Each row below holds a small network's activations on one record, seen along a few directions.
Each row is followed by the record's values for the fields C, F, H, U, G, P, W, Y.
Other fields move the rows too, some of them a lot.
In the rows, 500 means zero.
Random noise pushes rows far along 6 fixed directions. That doesn't count. These rows show it; they differ only by the noise:
[425 621 411 327 556 446 481 629 394 542 547 841 691 487 494 578 687 608
 770 372 718 460 583 532 465 315 602]
[376 512 446 455 500 461 521 465 502 508 462 603 555 446 504 448 517 467
 515 536 471 511 499 514 336 482 484]
[558 512 383 428 444 510 407 489 668 333 602 591 425 575 640 525 419 574
 388 519 437 563 652 462 797 383 559]
[293 510 524 396 658 476 585 502 443 669 207 747 684 392 399 417 696 606
 777 441 816 429 437 473 164 486 462]
[520 504 399 513 498 533 226 463 527 507 608 402 705 508 514 439 347 368
 392 452 327 590 656 658 546 560 360]
[622 598 336 361 334 457 526 559 657 317 708 663 288 655 673 724 504 649
 460 551 400 614 569 300 735 212 776]
[535 322 518 367 516 624 401 394 720 497 298 518 436 496 438 281 393 640
 343 469 640 432 634 433 709 607 356]
[263 417 460 359 364 435 607 445 373 419 643 706 479 303 418 214 451 301
 296 572 323 309 575 689 395 599 385]

[459 652 529 425 522 464 416 645 255 489 810 648 786 466 470 553 549 452
 713 293 586 386 624 725 525 487 474]
C: c3 / F: f1 / H: h1 / U: u2 / G: g2 / P: p3 / W: w1 / Y: y3
[489 633 387 524 396 413 599 506 470 404 674 590 403 517 601 703 566 509
 568 510 322 595 408 407 406 349 690]
C: c6 / F: f1 / H: h1 / U: u1 / G: g1 / P: p2 / W: w2 / Y: y4
[578 472 574 535 699 536 397 546 546 694 172 449 636 583 473 565 628 609
 681 464 791 541 439 439 490 458 500]
C: c1 / F: f1 / H: h2 / U: u2 / G: g1 / P: p1 / W: w1 / Y: y1
[426 526 471 512 522 523 314 429 430 581 591 394 694 417 462 448 391 365
 486 400 377 495 493 592 346 604 365]
C: c3 / F: f1 / H: h1 / U: u1 / G: g1 / P: p3 / W: w1 / Y: y4
[715 371 500 418 284 597 519 471 659 358 602 420 181 601 502 457 393 614
 187 534 421 440 572 362 853 501 564]
C: c5 / F: f2 / H: h4 / U: u1 / G: g1 / P: p2 / W: w1 / Y: y1
[516 470 462 809 615 490 239 303 707 524 333  57 625 554 644 488 238 288
 295 677 172 779 442 512 359 594 347]
C: c1 / F: f2 / H: h4 / U: u2 / G: g2 / P: p2 / W: w1 / Y: y2
[435 404 558 452 678 530 482 474 554 576 215 628 585 433 447 340 562 625
 583 457 801 383 551 488 563 541 409]
C: c2 / F: f2 / H: h4 / U: u2 / G: g2 / P: p2 / W: w1 / Y: y2
[691 612 347 752 622 482  84 515 595 547 563 135 760 685 681 715 342 292
 445 570 192 859 580 615 603 386 498]
C: c2 / F: f2 / H: h4 / U: u2 / G: g2 / P: p1 / W: w1 / Y: y2
[330 432 494 315 434 416 481 569 111 655 674 642 741 287 246 247 510 156
 428 490 350 240 579 851 235 609 342]
C: c4 / F: f2 / H: h4 / U: u2 / G: g2 / P: p1 / W: w2 / Y: y2
[557 509 478 471 549 581 270 538 457 554 601 467 696 516 429 479 423 501
 544 339 561 511 671 637 615 574 361]
C: c1 / F: f2 / H: h3 / U: u1 / G: g2 / P: p3 / W: w2 / Y: y3
[578 574 547 414 501 503 443 659 331 573 638 620 701 533 379 555 643 565
 706 294 693 425 585 625 546 453 536]
C: c7 / F: f1 / H: h1 / U: u2 / G: g2 / P: p2 / W: w1 / Y: y3
[274 742 366 809 695 373 402 461 547 227 641 534 705 483 891 638 426 356
 603 575 334 744 581 707 560 377 486]
C: c1 / F: f2 / H: h3 / U: u1 / G: g2 / P: p3 / W: w2 / Y: y3
[489 478 582 382 424 538 657 509 437 591 515 511 387 480 354 489 531 585
 561 456 588 396 426 374 291 559 520]
C: c3 / F: f2 / H: h3 / U: u1 / G: g2 / P: p3 / W: w1 / Y: y3
[330 459 568 511 630 428 579 526 351 573 329 618 662 375 428 295 627 376
 560 581 606 371 482 697 350 525 404]
C: c5 / F: f2 / H: h4 / U: u2 / G: g2 / P: p1 / W: w1 / Y: y2
[558 580 492 553 384 464 553 575 394 497 678 394 501 570 467 670 502 450
 548 497 372 601 472 507 381 454 596]
C: c2 / F: f2 / H: h3 / U: u1 / G: g2 / P: p2 / W: w2 / Y: y3
[433 350 577 560 521 599 551 336 655 443 316 389 376 443 474 304 353 573
 346 474 566 468 511 452 553 722 320]
C: c2 / F: f1 / H: h4 / U: u1 / G: g2 / P: p2 / W: w2 / Y: y1
[617 451 583 326 146 616 728 537 417 450 854 457 189 508 283 459 429 620
 385 349 412 321 512 402 497 702 498]
C: c8 / F: f1 / H: h4 / U: u1 / G: g2 / P: p3 / W: w1 / Y: y1
[417 449 442 595 499 433 458 435 508 401 535 458 534 449 583 358 398 282
 288 673 238 547 565 671 536 538 413]
C: c7 / F: f2 / H: h4 / U: u2 / G: g2 / P: p1 / W: w2 / Y: y2
[428 513 593 531 575 559 652 486 572 399 406 608 434 480 542 450 571 726
 651 386 789 432 513 449 605 578 461]
C: c7 / F: f1 / H: h4 / U: u1 / G: g2 / P: p3 / W: w1 / Y: y1
[372 466 518 586 629 489 537 490 446 406 427 618 549 421 564 356 547 489
 478 520 622 395 548 630 644 538 403]
C: c3 / F: f2 / H: h4 / U: u1 / G: g1 / P: p2 / W: w1 / Y: y1
[464 708 420 580 566 392 641 556 586 437 453 647 440 591 744 819 696 621
 756 595 552 690 365 311 385 224 794]
C: c6 / F: f2 / H: h1 / U: u2 / G: g1 / P: p3 / W: w1 / Y: y3
[663 447 617 434 477 593 449 560 405 784 381 360 622 557 217 522 583 598
 627 349 700 476 439 418 264 595 468]
C: c7 / F: f2 / H: h3 / U: u1 / G: g2 / P: p2 / W: w1 / Y: y3
[327 429 612 742 857 518 436 375 573 606  54 319 739 441 557 300 461 408
 573 590 640 555 448 613 321 676 244]
C: c3 / F: f2 / H: h4 / U: u2 / G: g2 / P: p1 / W: w1 / Y: y2
[497 460 510 631 674 508 375 434 626 464 295 424 633 493 614 421 449 470
 467 577 546 568 556 579 653 529 405]
C: c8 / F: f2 / H: h1 / U: u2 / G: g1 / P: p2 / W: w2 / Y: y3
[540 623 537 432 577 520 440 677 307 534 650 691 752 501 421 548 662 647
 804 217 813 384 606 626 617 449 504]
C: c5 / F: f1 / H: h4 / U: u1 / G: g2 / P: p2 / W: w1 / Y: y1
[635 664 379 584 572 494 331 649 485 416 667 566 664 638 676 729 589 617
 686 357 606 642 632 548 806 311 628]
C: c7 / F: f2 / H: h4 / U: u1 / G: g1 / P: p2 / W: w1 / Y: y1
[311 420 642 739 694 606 485 332 555 512 243 297 677 381 460 261 380 470
 531 454 576 536 508 642 295 895 136]
C: c6 / F: f2 / H: h3 / U: u1 / G: g2 / P: p3 / W: w2 / Y: y3
[454 611 483 324 432 493 517 592 321 565 691 666 598 477 415 605 610 553
 703 291 596 388 494 501 364 410 589]
C: c3 / F: f1 / H: h1 / U: u1 / G: g1 / P: p3 / W: w1 / Y: y4
[579 571 466 470 357 576 379 480 501 493 744 384 545 543 464 590 395 538
 493 333 370 543 512 459 444 564 486]
C: c5 / F: f1 / H: h1 / U: u1 / G: g1 / P: p3 / W: w1 / Y: y4
[614 638 401 654 609 444 185 561 463 588 554 373 836 604 616 701 523 359
 591 491 396 720 531 624 477 362 551]
C: c7 / F: f2 / H: h1 / U: u2 / G: g1 / P: p2 / W: w1 / Y: y3
[465 507 526 552 640 459 563 525 454 657 239 505 551 506 501 571 665 519
 658 574 659 530 352 416 296 395 574]
C: c3 / F: f2 / H: h4 / U: u1 / G: g1 / P: p1 / W: w1 / Y: y1
[494 384 614 488 586 534 406 525 367 758 280 384 715 429 278 313 562 344
 491 507 586 399 485 695 308 638 332]
C: c8 / F: f2 / H: h1 / U: u2 / G: g1 / P: p1 / W: w1 / Y: y3
[242 593 472 711 711 369 616 455 517 350 362 644 573 415 758 476 604 395
 590 677 484 558 428 631 444 427 511]
C: c5 / F: f1 / H: h2 / U: u2 / G: g1 / P: p1 / W: w2 / Y: y1
[439 386 563 381 461 532 628 425 593 498 358 578 336 428 427 360 509 581
 441 522 585 373 452 392 501 602 472]
C: c6 / F: f1 / H: h2 / U: u2 / G: g1 / P: p3 / W: w2 / Y: y1
[430 461 549 548 658 504 580 388 716 495 151 519 386 483 615 485 516 618
 527 635 665 520 403 321 484 467 516]
C: c4 / F: f2 / H: h1 / U: u2 / G: g1 / P: p3 / W: w1 / Y: y3
[457 447 514 633 606 501 414 363 624 540 294 273 597 510 549 447 357 439
 444 609 396 625 431 445 312 585 385]
C: c3 / F: f2 / H: h4 / U: u2 / G: g2 / P: p2 / W: w2 / Y: y2
[520 584 477 599 684 574 449 488 660 519 275 480 567 570 608 622 567 721
 718 418 733 642 485 374 523 473 502]
C: c8 / F: f2 / H: h4 / U: u1 / G: g1 / P: p3 / W: w2 / Y: y1
[473 521 493 551 702 621 258 384 639 598 303 398 712 472 524 504 404 622
 650 315 659 585 524 452 446 619 331]
C: c4 / F: f1 / H: h1 / U: u1 / G: g1 / P: p3 / W: w2 / Y: y4
[250 648 528 735 652 422 564 462 468 274 617 567 641 389 725 416 483 381
 598 526 440 512 542 761 516 583 382]
C: c5 / F: f1 / H: h1 / U: u2 / G: g2 / P: p3 / W: w1 / Y: y3
[501 323 535 421 449 578 544 380 725 401 359 533 241 478 518 303 426 588
 254 575 553 390 524 399 760 594 446]
C: c7 / F: f1 / H: h2 / U: u2 / G: g1 / P: p3 / W: w1 / Y: y1
[564 571 503 523 627 570 297 498 487 732 401 348 753 536 439 637 482 541
 726 340 590 605 447 435 251 594 425]
C: c4 / F: f1 / H: h2 / U: u2 / G: g1 / P: p3 / W: w2 / Y: y1
[401 356 540 510 454 482 657 373 597 348 438 508 265 426 546 258 379 440
 212 691 373 373 490 465 585 592 420]
C: c3 / F: f2 / H: h4 / U: u2 / G: g2 / P: p2 / W: w1 / Y: y2
[523 577 444 467 354 412 577 626 266 595 689 519 507 533 433 664 615 371
 543 529 362 524 407 511 275 367 667]
C: c1 / F: f2 / H: h4 / U: u1 / G: g1 / P: p1 / W: w1 / Y: y1

Which values does each new row have?
[520 333 525 290 448 544 477 523 445 530 530 650 455 440 357 255 474 490
 343 465 578 269 662 583 721 570 405]
C: c1 / F: f2 / H: h4 / U: u2 / G: g2 / P: p1 / W: w1 / Y: y2
[564 557 387 430 378 475 331 602 325 459 886 547 648 501 489 552 443 361
 455 373 327 469 662 705 664 490 514]
C: c2 / F: f1 / H: h2 / U: u2 / G: g1 / P: p2 / W: w2 / Y: y1
[635 516 486 339 360 485 495 565 457 527 685 528 437 563 434 601 479 528
 490 463 449 466 507 400 538 405 621]
C: c3 / F: f1 / H: h1 / U: u2 / G: g2 / P: p2 / W: w2 / Y: y3
[534 563 504 485 336 490 650 543 396 608 583 412 409 542 389 639 587 496
 558 530 394 534 307 362 140 486 617]
C: c5 / F: f2 / H: h4 / U: u1 / G: g1 / P: p3 / W: w1 / Y: y1
[601 574 398 488 394 497 353 476 585 430 690 392 452 568 576 651 383 473
 421 452 298 601 515 440 630 400 587]
C: c2 / F: f1 / H: h1 / U: u1 / G: g1 / P: p3 / W: w1 / Y: y4
[431 605 434 706 470 410 602 484 545 249 649 444 384 513 737 570 438 376
 394 664 234 634 478 591 598 418 556]
C: c8 / F: f1 / H: h4 / U: u1 / G: g2 / P: p1 / W: w2 / Y: y1
[476 416 581 605 485 571 461 348 671 315 524 324 403 468 590 350 243 454
 256 548 382 479 580 569 696 699 319]
C: c4 / F: f1 / H: h1 / U: u2 / G: g2 / P: p3 / W: w1 / Y: y3
[466 504 528 411 376 556 549 530 353 529 704 533 525 417 330 424 484 507
 548 314 488 398 549 583 398 682 395]
C: c6 / F: f1 / H: h4 / U: u1 / G: g2 / P: p3 / W: w2 / Y: y1
[288 576 475 307 477 383 713 586 302 449 649 910 486 364 507 480 680 504
 664 475 603 281 480 540 422 402 605]
C: c3 / F: f1 / H: h2 / U: u2 / G: g1 / P: p3 / W: w2 / Y: y1
[667 404 487 616 503 558 240 388 679 555 417 152 503 577 521 498 293 407
 268 553 304 632 496 457 604 587 414]
C: c2 / F: f1 / H: h2 / U: u2 / G: g1 / P: p2 / W: w1 / Y: y1
[471 582 491 611 677 487 515 499 659 326 395 587 465 554 745 589 535 637
 611 518 674 534 530 472 799 394 557]
C: c4 / F: f1 / H: h2 / U: u2 / G: g1 / P: p3 / W: w1 / Y: y1
[342 387 606 397 453 554 722 423 480 482 436 589 335 353 352 267 456 549
 434 493 591 300 488 469 381 705 357]
C: c4 / F: f2 / H: h3 / U: u1 / G: g2 / P: p3 / W: w2 / Y: y3
[307 513 499 609 531 458 690 420 588 336 415 587 356 430 652 438 535 527
 475 620 504 507 421 459 475 504 517]
C: c7 / F: f2 / H: h4 / U: u1 / G: g1 / P: p3 / W: w1 / Y: y1
[347 801 348 588 627 299 586 629 338 429 635 792 660 496 741 822 722 480
 854 514 508 609 407 520 336 191 751]
C: c4 / F: f1 / H: h2 / U: u2 / G: g1 / P: p2 / W: w2 / Y: y1
[591 502 517 598 580 604 444 471 699 397 419 388 445 589 578 510 425 663
 506 476 598 595 583 459 741 561 428]
C: c8 / F: f2 / H: h3 / U: u1 / G: g2 / P: p3 / W: w2 / Y: y3
[459 520 478 630 632 419 548 473 632 487 249 531 456 548 684 573 622 477
 513 728 520 637 391 434 482 320 631]
C: c7 / F: f2 / H: h1 / U: u2 / G: g1 / P: p1 / W: w1 / Y: y3
[860 429 509 375 608 636 237 590 684 656 317 378 524 742 453 596 504 741
 557 398 762 545 625 336 875 375 546]
C: c3 / F: f2 / H: h4 / U: u2 / G: g2 / P: p1 / W: w1 / Y: y2
[297 674 410 647 499 346 597 504 352 419 687 543 594 407 646 590 537 269
 586 609 226 573 397 652 221 482 537]
C: c8 / F: f1 / H: h2 / U: u2 / G: g1 / P: p3 / W: w2 / Y: y1
[847 575 483 532 579 560 254 599 643 687 373 262 582 769 533 805 568 634
 650 455 595 718 440 314 608 307 668]
C: c5 / F: f1 / H: h2 / U: u2 / G: g1 / P: p1 / W: w1 / Y: y1
[351 364 582 350 339 496 737 457 409 479 525 650 316 351 318 282 499 488
 335 520 527 275 478 490 373 607 463]
C: c2 / F: f2 / H: h3 / U: u1 / G: g2 / P: p2 / W: w1 / Y: y3
[423 588 414 551 707 483 249 542 434 530 506 594 882 474 573 502 497 470
 688 364 599 557 655 684 531 475 385]
C: c1 / F: f2 / H: h4 / U: u2 / G: g2 / P: p2 / W: w2 / Y: y2
